A small network was trained on made-up records. Each row is its average activation on records with the value named, seen along a few directions.
Values that are neighbours, or in one group, have similar rows; names and order tell nothing.
(in the rows, 500 means zero)
Random noise pushes rows far along 4 fixed directions. That doesn't count. These rows show it; they differ only by the noise:
[566 468 520 476 450 369 442 364 455 395 644 345 514 346 517 418 487 542]
[546 463 612 431 491 384 452 506 503 489 453 770 435 746 465 418 463 422]
[664 398 452 585 491 403 368 383 389 496 521 519 371 408 526 387 437 506]
[714 216 291 741 564 529 226 401 340 782 342 556 218 346 479 342 420 536]
[311 238 436 510 576 714 380 573 528 948 344 467 467 441 252 380 527 551]
[368 538 655 387 491 538 596 556 462 463 574 647 556 579 365 413 449 420]


Field M:
m5: [628 489 330 656 543 451 433 432 533 636 443 382 513 503 659 648 542 581]
m2: [424 583 559 307 348 377 631 409 585 205 714 266 680 561 575 645 507 598]
m14: [571 520 350 598 472 526 515 435 388 425 581 418 459 394 668 626 467 496]
m1: [604 472 460 508 476 482 426 511 478 557 433 745 493 738 646 561 518 361]
m9: [548 537 382 639 539 654 541 517 365 478 433 527 291 259 463 430 453 458]
m7: [531 656 511 712 492 658 684 527 300 331 685 464 552 296 507 552 284 559]
m6: [428 511 587 457 541 494 465 580 539 518 443 593 492 506 434 460 581 405]
m10: [680 507 462 651 498 625 521 490 164 429 579 800 362 521 532 484 291 379]
m3: [509 536 629 425 514 459 543 554 422 433 517 788 481 691 409 410 430 395]
m11: [451 478 380 528 560 713 506 561 361 610 468 474 499 262 460 503 588 363]
m12: [568 589 451 569 532 359 525 386 634 301 624  22 568 148 624 473 594 685]
m4: [552 620 677 416 419 355 573 452 531 255 559 511 459 637 537 526 470 526]
m8: [302 606 472 359 477 580 547 579 664 588 426 353 676 462 491 571 643 486]
m15: [225 671 584 453 581 688 741 742 628 528 422 496 666 579 464 580 599 492]
m13: [246 538 577 393 519 619 645 597 720 543 522 335 658 439 299 545 464 632]
Each value of M is a pair of two hidden parts, and every pair occurs once (5 first parts, 3 second parts).
- m14 and m1 share the first part; m14 and m9 share the second. Which value has the first part of m9 and the second part of m1? => m6
- m15 and m11 share the first part; m15 and m7 share the second. Which value has the first part of m7 and the second part of m11? => m10

Field J:
j12: [519 351 491 524 509 511 434 541 461 562 422 691 409 606 412 461 400 475]
j2: [339 485 534 407 514 613 586 574 439 556 491 605 616 535 445 551 536 391]
j1: [430 586 636 358 436 461 597 510 473 355 601 656 529 674 472 503 472 357]
j5: [689 505 547 415 475 196 387 343 605 324 536 420 419 538 623 480 548 541]
j6: [589 544 394 714 542 615 540 530 442 538 445 572 396 525 580 566 387 551]
j11: [555 289 378 567 503 610 296 540 500 814 338 631 452 658 529 524 569 487]
j13: [401 681 636 439 462 408 621 553 630 407 439 493 618 743 593 606 517 547]
j8: [446 375 542 428 590 630 481 660 520 774 302 815 386 743 281 383 420 485]
j4: [588 546 500 513 468 518 511 485 333 443 498 661 452 511 538 482 479 362]
j7: [644 581 382 697 541 544 555 514 385 412 440 646 319 455 591 517 473 462]
j10: [419 215 493 449 534 481 261 529 705 952 297 428 491 649 308 443 571 679]
j9: [527 448 431 660 607 611 438 599 466 630 367 727 329 497 430 395 483 392]
j3: [677 559 383 704 575 517 492 454 364 388 472 536 373 249 607 457 418 443]
The values of J form a line.
- Name the neighbours of j12, in listed order. => j1, j10
- Name the neighbours of j9, in listed order. => j5, j3
- Name the neighbours of j2, in listed order. => j11, j4

Field V:
v14: [552 403 576 458 482 417 454 473 489 473 552 538 449 526 405 434 431 561]
v7: [647 566 449 585 611 573 564 620 417 474 439 733 306 474 433 430 389 448]
v6: [679 636 299 625 470 504 556 357 283 327 649 347 462 225 751 580 473 488]
v5: [256 411 536 465 615 785 537 609 379 704 562 602 542 437 357 428 492 330]
v8: [367 432 514 325 495 454 440 599 767 670 327 400 604 652 454 503 766 526]
v4: [270 599 656 376 439 534 659 567 632 495 642 332 803 633 469 672 588 582]
v11: [451 546 623 509 587 613 538 570 450 492 444 721 420 489 292 391 427 411]
v15: [626 541 460 508 454 399 486 408 410 419 562 430 345 476 532 494 402 566]
v9: [476 432 520 491 414 578 489 458 527 544 558 487 590 534 487 528 462 542]
v10: [230 534 417 614 547 823 663 661 430 570 400 402 539 270 444 494 526 462]
v12: [472 564 481 471 453 426 483 467 428 360 614 464 592 484 582 579 525 421]
v3: [494 734 643 531 544 386 596 549 628 329 486 634 548 698 610 488 461 515]
v13: [592 526 572 524 461 324 557 470 615 397 394 689 429 829 560 592 440 519]
v2: [285 248 446 430 480 721 410 530 500 935 424 312 646 386 280 434 501 577]
v1: [358 499 582 363 557 634 562 641 519 563 450 713 508 504 320 424 547 354]
Each value of V is a pair of two hidden parts, and every pair occurs once (5 first parts, 3 second parts).
- v2 and v4 share the first part; v2 and v11 share the second. Which value has the first part of v11 and the second part of v4? => v3
- v5 and v12 share the first part; v5 and v1 share the second. Which value has the first part of v1 and the second part of v12? => v8
